Each row below holds a small network's activations on one record, seen along a few directions.
Each row is followed by the record's values for the fields Redu, Gek, Kur, Veli.
Not every record has every field; a missing one is left out.
The largest differences between rows may come from other fields.
(in the rows, 500 means zero)
Strong random noise was added to every row along 23 fixed directions; ignore it. To show where, here is one row again and again, with new noise each time:
[713 661 419 533 319 636 489 437 458 703 657 413 506 286 376 568 440 614
 616 577 485 625 608 544 524 635 417 473 644 425 248 472 376 300 492 416
 367 672 404 571 269]
[631 401 518 636 273 163 507 630 490 513 616 674 443 700 587 498 347 374
 429 556 569 589 367 528 398 196 503 562 301 251 931 523 327 465 634 730
 376 457 643 713 582]
[524 708 560 521 672 719 376 406 339 440 658 523 937 280 567 428 469 460
 430 296 283 296 620 598 514 429 485 293 916 366 507 637 810 266 637 359
 416 564 353 435 432]
[277 384 505 806 381 638 764 266 292 644 501 427 409 461 322 586 488 601
 550 511 414 659 509 652 494 366 353 692 596 326 716 508 657 715 611 646
 479 403 447 649 625]
[751 648 666 681 733 366 609 622 576 502 431 387 324 314 617 509 471 422
 418 422 501 494 557 627 449 283 601 595 456 343 453 680 320 426 338 578
 420 499 429 383 635]
[625 403 567 207 304 345 400 548 543 193 689 502 613 731 589 623 624 512
 320 587 426 394 561 389 595 477 604 580 423 721 585 431 434 625 577 416
 546 378 390 376 531]
[638 642 271 186 498 567 437 606 417 548 705  71 317 498 603 509 493 569
 269 765 481 357 413 469 667 169 507 435 462 555 542 858 454 526 303 415
 549 602 240 168 489]
[546 492 717 526 362 469 556 551 559 390 788 638 513 551 375 515 504 593
 523 574 722 308 523 643 435 352 857 499 558 530 520 508 458 588 637 552
 393 602 632 221 850]
[552 473 561 615 579 491 638 466 614 471 454 376 328 414 357 593 678 420
 552 387 658 501 644 573 632 535 444 705 544 557 484 388 583 555 393 551
 491 619 367 512 708]
[415 392 396 512 746 482 575 518 436 252 426 612 687 402 402 465 696 532
 711 644 445 619 599 511 349 362 965 598 216 669 518 457 533 523 576 342
 282 318 653 582 322]
[438 438 425 544 476 495 512 564 587 483 366 615 489 371 483 477 461 535
 558 409 464 530 465 527 716 574 389 563 443 421 357 487 479 362 534 505
 521 460 376 495 301]
[344 553 433 597 617 415 462 672 510 636 567 188 366 512 489 523 633 524
 591 521 767 677 732 643 545 495 596 536 377 539 575 333 798 539 515 370
 199 663 460 602 545]
[459 556 777 731 281 571 701 460 408 488 603 609 726 447 415 808 254 553
 577 629 486 307 492 530 598 710 624 410 726 406 615 476 629 476 708 666
 428 388 687 314 623]
[416 531 486 453 349 476 477 402 607 432 414 588 542 510 381 292 581 473
 622 421 571 495 448 572 667 399 474 365 549 441 525 369 536 395 688 489
 449 374 359 580 525]
[386 323 626 450 378 587 483 668 461 414 541 505 529 554 550 751 309 664
 456 565 643 477 696 450 698 778 671 651 397 628 443 434 600 625 411 400
 458 546 525 298 536]
[232 401 461 472 633 564 392 605 410 513 633 411 523 409 427 325 409 772
 455 628 392 534 530 716 399 476 526 523 466 507 227 460 438 512 602 254
 552 356 491 556 331]
[718 493 729 404 473 430 355 710 593 260 460 486 507 419 327 467 373 427
 514 536 591 349 718 635 676 497 566 459 550 504 460 481 345 395 369 437
 423 326 375 583 618]
[265 536 410 577 563 589 513 231 341 764 432 481 385 671 685 551 728 461
 590 604 453 612 428 381 205 578 508 526 338 634 348 570 320 885 297 637
 532 512 659 624 555]
[717 631 659 574 664 434 382 874 252 604 388 406 319 499 503 646 410 561
 516 607 343 551 793 531 505 388 548 448 364 468 475 916 394 728 286 676
 324 554 448 331 529]
[425 544 650 602 551 429 518 490 503 387 613 616 479 324 701 525 504 391
 390 253 482 329 401 589 485 619 570 579 343 470 572 412 447 350 668 442
 434 599 601 381 583]
[469 478 475 472 714 516 500 703 473 582 402 694 452 418 331 258 579 417
 558 283 376 510 520 646 487 393 536 488 485 528 476 576 621 500 537 570
 588 597 392 554 376]
[526 508 596 403 610 371 555 574 403 387 518 187 472 477 708 639 553 199
 440 474 477 361 378 323 682 559 508 597 445 611 777 538 464 539 439 591
 682 484 411 451 676]
[549 463 433 457 498 306 416 562 514 482 517 517 751 448 681 454 500 325
 485 561 259 477 411 429 723 576 334 432 427 549 362 381 193 275 449 633
 693 134 239 816 109]
[431 463 626 691 413 354 588 577 565 597 623 349 450 491 617 566 582 438
 375 538 438 451 444 740 374 552 447 388 615 483 655 395 701 577 598 675
 547 462 594 433 549]
[211 657 633 503 505 378 495 589 521 513 465 576 474 679 427 521 446 515
 522 489 654 324 529 522 722 701 536 318 295 620 574 198 667 452 783 466
 363 426 573 452 620]

[679 295 685 475 409 395 424 685 595 441 549 601 462 513 485 252 340 717
 402 407 552 636 493 586 249 429 556 410 629 389 514 419 477 462 686 477
 672 722 694 237 639] => (Redu k3; Gek w1; Kur z1; Veli y3)
[793 247 521 410 400 583 545 559 582 425 337 533 375 446 308 495 525 344
 548 556 583 597 668 571 452 500 582 596 509 641 566 493 439 598  97 605
 605 506 454 674 525] => (Redu k1; Gek w3; Kur z1)
[738 395 698 518 322 391 293 594 437 419 342 558 483 497 489 464 231 613
 525 550 456 633 570 398 292 801 292 277 543 408 532 333 336 353 666 462
 592 689 855 446 547] => (Redu k1; Gek w4; Kur z2)
[577 495 530 581 373 379 469 598 765 468 558 501 376 238 543 426 931 492
 645 354 479 507 509 723 615 612 509 403 491 625 227 414 480 459 573 632
 444 603 341 248 376] => (Redu k1; Gek w4; Kur z1; Veli y3)
[465 706 565 274 468 502 634 528 578 422 512 572 410 475 446 543 591 328
 500 289 400 275 265 454 709 563 594 630 528 563 505 609 539 497 703 444
 578 493 335 325 498] => (Redu k1; Gek w4; Kur z2)
[608 693 484 310 407 602 372 558 372 522 406 836 477 439 417 437 440 428
 702 289 466 361 325 219 664 641 480 314 426 501 539 715 395 376 675 594
 484 857 602 215 490] => (Redu k3; Gek w5; Kur z1; Veli y3)
[416 388 588 388 494 317 417 853 596 431 670 456 784 658 660 578 379 696
 481 459 422 607 489 398 678 486 573 742 796 381 217 639 569 587 701 433
 687 369 266 357 327] => (Redu k3; Gek w5; Kur z2)
[415 468 635 708 536 604 446 587 441 387 516 593 380 216 588 738 483 677
 334 284 332 440 723 779 528 633 483 758 386 366 307 678 523 603 421 386
 220 481 456 314 401] => (Redu k3; Gek w5; Kur z2)
[394 513 627 579 363 396 629 648 563 744 559 404 515 548 268 551 728 454
 745 629 258 514 399 619 492 817 358 319 830 701 334 381 650 710 734 811
 773 346 468 570 338] => (Redu k1; Gek w2; Kur z1; Veli y2)
[277 463 431 575 712 488 477 495 255 483 556 322 672 634 377 612 505 347
 596 645 609 433 612 410 542 512 445 454 453 610 921 357 816 524 555 503
 399 501 643 809 657] => (Redu k1; Gek w6; Kur z1)
[620 398 495 392 285 478 488 600 706 494 479 417 317 414 644 553 635 406
 425 393 583 485 480 544 656 685 471 515 493 617 446 463 535 518 321 570
 598 674 362 281 446] => (Redu k3; Gek w4; Kur z2)
[475 493 519 470 422 503 413 316 470 454 440 577 574 574 720 523 613 326
 565 397 444 553 437 340 413 593 489 546 453 521 543 522 351 590 443 507
 480 430 527 697 522] => (Redu k1; Gek w2; Kur z1; Veli y2)
[684 422 404 223 177 714 406 200 429 429 334 561 650 561 644 495 580 570
 469 399 351 737 646 220 548 765 394 388 556 689 424 323 532 487 443 345
 611 611 349 449 279] => (Redu k3; Gek w7; Kur z2)
[590 532 424 572 391 227 313 480 805 392 426 394 618 587 884 544 538 574
 479 578 547 685 422 443 360 457 369 496 635 205 264 535 388 372 563 385
 388 374 567 504 368] => (Redu k1; Gek w3; Kur z2)
[734 487 485 673 321 661 673 415 564 444 672 657 813 367 359 873 440 496
 465 612 506 217 673 499 933 551 423 475 768 526 503 541 669 331 317 776
 439 472 273 325 429] => (Redu k3; Gek w4; Kur z1; Veli y2)
[668 730 624 547 382 495 634 460 342 573 776 556 715 478 637 567 234 535
 419 583 388 363 360 411 566 304 671 356 574 361 636 665 366 319 695 618
 457 443 462 279 527] => (Redu k2; Gek w2; Kur z1; Veli y2)
[387 593 606 651 454 465 435 662 414 695 700 661 580 519 415 611 318 501
 534 528 550 308 576 614 730 673 404 425 471 492 351 429 420 399 548 656
 426 451 443 625 431] => (Redu k1; Gek w4; Kur z1)
[477 401 843 607 556 348 134 792 341 323 631 417 429 444 430 426 477 578
 408 351 510 452 901 817 456 540 387 453 467 458 578 402 500 601 576 430
 286 518 499 594 757] => (Redu k3; Gek w5; Kur z2)
[141 420 675 678 402 483 468 636 178 635 682 329 319 329 358 474 436 652
 673 601 453 501 474 680 538 808 417 351 317 597 557 296 447 578 868 564
 516 565 672 464 594] => (Redu k1; Gek w2; Kur z1; Veli y1)
[308 634 276 463 439 674 486 322 470 719 426 505 437 550 291 417 713 406
 898 436 773 589 361 375 423 525 528 435 681 432 529 557 739 603 628 518
 375 880 662 557 637] => (Redu k1; Gek w5; Kur z2)
[418 471 506 542 418 517 777 353 728 539 545 697 394 539 288 522 696 558
 470 442 537 496 433 681 309 593 630 600 492 637 444 220 696 573 661 464
 507 511 641 476 469] => (Redu k1; Gek w1; Kur z1)
[242 408 882 544 237 461 196 744 452 563 520 607 601 668 595 501 292 637
 648 609 571 400 626 603 562 881 515 211 627 525 203 470 384 726 552 638
 540 331 605 443 626] => (Redu k1; Gek w2; Kur z2)
[571 643 442 621 494 474 609 324 551 487 292 207 437 378 808 627 552 286
 390 410 428 454 284 409 628 339 272 446 661 226 797 757 637 453 394 667
 480 426 403 333 603] => (Redu k3; Gek w5; Kur z1; Veli y2)
[473 396 458 595 660 567 400 420 460 308 522 494 637 403 708 630 457 525
 375 576 498 298 483 400 460 521 413 478 496 475 520 633 501 442 367 482
 532 605 681 265 613] => (Redu k2; Gek w4; Kur z1; Veli y1)
[478 457 551 668 462 458 531 639 591 542 588 337 641 299 518 496 438 528
 631 453 540 524 455 593 762 423 415 572 830 260 357 609 490 390 536 648
 591 394 234 465 475] => (Redu k2; Gek w3; Kur z2)
[765 560 542 277 191 627 581 387 567 407 753 867 263 634  29 604 643 410
 442 525 578 181 467 648 353 331 664 644 521 639 621 652 378 729 437 580
 369 641 592 459 750] => (Redu k3; Gek w5; Kur z1)
[574 352 515 740 482 504 642 380 511 534 509 487 744 393 482 378 726 554
 649 439 341 670 480 571 411 284 457 410 953 374 487 572 687 549 644 793
 706 519 376 392 508] => (Redu k3; Gek w6; Kur z2)
[323 700 383 475 436 389 276 341 550 446 322 608 421 800 679 619 567 571
 646 355 748 642 498 197 540 576 371 607 332 308 435 517 498 555 711 267
 128 664 633 502 648] => (Redu k3; Gek w7; Kur z1; Veli y2)
[605 630 635 546 431 542 612 642 579 701 498 363 128 435 402 851 436 395
 521 632 577 292 500 525 693 819 392 645 476 602 237 663 243 675 121 716
 558 525 439 399 590] => (Redu k2; Gek w4; Kur z1; Veli y2)
[612 460 760 549 313 452 389 592 135 397 569 286 409 290 624 573 666 471
 542 569 137 664 718 696 271 604 687 379 279 638 694 566 343 741 542 537
 282 343 551 504 425] => (Redu k2; Gek w6; Kur z2)
[768 473 608 359 251 537 518 704 386 507 835 538 551 463 328 608 417 444
 538 508 529 372 534 492 674 471 644 559 685 538 605 663 459 507 525 660
 567 728 354 347 577] => (Redu k1; Gek w6; Kur z2)
[447 327 619 551 669 360 270 741 433 358 497 777 506 462 474 419 621 493
 603 326 365 447 527 511 375 610 422 552 421 535 362 607 356 603 621 600
 595 655 654 448 537] => (Redu k1; Gek w6; Kur z1; Veli y1)
[594 686 355 275 609 243 487 716 783 411 663 244 346 684 644 660 579 340
 189 581 442 363 301 559 410 268 473 745 523 404 633 726 618 535 466 283
 411 356 452 548 388] => (Redu k1; Gek w4; Kur z1; Veli y3)
[660 443 366 196 576 638 484 483 393 245 612 462 452 214 276 236 685 275
 538 536 393 346 400 644 392 281 754 466 410 703 699 586 418 373 480 345
 562 540 463 570 450] => (Redu k1; Gek w3; Kur z2)
[706 532 565 359 147 576 432 367 544 295 578 642 365 534 479 594 533 585
 335 407 438 507 625 595 473 366 539 652 455 428 582 638 436 601 504 309
 224 490 389 408 564] => (Redu k1; Gek w4; Kur z1; Veli y1)

Which values does each new row have?
[453 379 406 472 403 387 579 542 538 381 782 177 609 436 625 705 573 238
 583 643 719 413 304 429 655 463 633 702 564 500 821 491 578 445 494 519
 500 506 494 604 590] => (Redu k1; Gek w4; Kur z1)
[462 621 478 581 665 395 375 495 535 485 624 675 470 560 634 363 651 497
 366 352 404 341 415 655 337 152 438 511 511 346 421 784 450 559 578 561
 435 548 461 403 617] => (Redu k1; Gek w3; Kur z2)
[186 392 525 491 457 639 639 330 564 218 581 436 533 429 511 688 481 431
 527 503 766 301 375 529 578 559 785 800 484 480 672 485 649 565 515 272
 352 394 650 455 752] => (Redu k3; Gek w6; Kur z2)
[466 698 667 544 588 473 453 518 538 490 224 499 500 458 350 416 644 407
 817 449 531 492 586 519 551 621 559 274 603 527 380 480 541 537 581 559
 383 411 512 516 600] => (Redu k3; Gek w4; Kur z2)
[386 452 636 430 480 403 340 573 525 606 411 248 323 615 815 273 449 485
 341 362 396 637 369 531 343 488 269 422 599 385 530 564 454 668 491 481
 744 429 446 519 602] => (Redu k2; Gek w2; Kur z1; Veli y3)
[540 421 331 364 541 651 548 385 672 246 279 471 529 315 531 505 564 581
 490 638 588 483 568 470 641 526 725 488 296 669 337 443 491 360 259 267
 414 346 476 317 312] => (Redu k3; Gek w4; Kur z2)
[438 458 498 686 630 565 448 483 554 461 478 530 768 491 712 640 333 436
 579 673 715 368 467 401 397 537 650 398 634 368 531 642 583 423 279 557
 406 504 814 460 616] => (Redu k1; Gek w6; Kur z1; Veli y3)
[299 454 480 651 492 451 594 357 561 454 742 592 585 406 706 546 714 439
 441 451 502 407 362 661 363 444 704 603 354 555 535 413 490 520 563 521
 362 390 594 517 468] => (Redu k3; Gek w5; Kur z1)
[607 710 688 383 582 341 329 581 500 300 429 817 650 583 505 577 360 119
 524 319 374 194 386 353 525 631 416 565 504 381 577 642 231 359 550 497
 439 301 590 830 526] => (Redu k1; Gek w6; Kur z2)
[562 483 607 467 418 509 620 538 521 427 244 308 383 570 364 553 464 572
 595 790 512 524 559 503 644 349 616 409 544 534 515 666 451 728 331 636
 533 188 403 345 645] => (Redu k3; Gek w4; Kur z2)
[574 330 538 614 311 589 400 577 554 574 512 485 299 289 373 538 534 455
 560 403 469 598 534 722 243 817 266 546 679 428 518 469 609 547 444 488
 495 781 731 615 440] => (Redu k1; Gek w4; Kur z1; Veli y3)
[560 573 677 578 390 385 683 535 592 542 487 378  84 318 797 494 447 383
 365 195 529 629 285 609 475 390 611 804 310 275 646 647 307 516 517 467
 440 566 410 352 655] => (Redu k1; Gek w4; Kur z1; Veli y1)
[656 460 568 777 702 299 495 342 601 373 407 291 438 364 566 425 935 330
 676 487 585 607 587 586 266 327 466 471 539 498 500 428 365 538 406 671
 431 523 572 602 783] => (Redu k1; Gek w6; Kur z1)
[354 418 427 586 341 459 437 217 551 404 634 503 530 553 481 360 728 484
 525 626 495 526 447 706 339 257 451 511 471 450 532 406 303 610 486 489
 351 122 474 882 551] => (Redu k3; Gek w7; Kur z1; Veli y3)
[751 503 785 537 664 427 632 559 455 446 407 768 558 710 336 596 206 698
 184 272 299 525 852 375 636 623 266 652 486 580 456 205 523 398 626 471
 713 502 313 497 539] => (Redu k2; Gek w2; Kur z2)
[812 557 419 276 421 409 373 601 644 457 665 743 648 632 691 462 554 495
 439 320 624 606 613 337 570 322 766 633 400 510 368 568 378 388 425 400
 335 692 280 435 366] => (Redu k1; Gek w1; Kur z1; Veli y2)
[336 535 477 764 474 531 596 402 436 739 545 563 400 423 564 361 426 304
 526 585 678 290 383 693 665 310 488 264 310 461 665 510 369 404 293 873
 459 391 434 654 664] => (Redu k1; Gek w2; Kur z2)
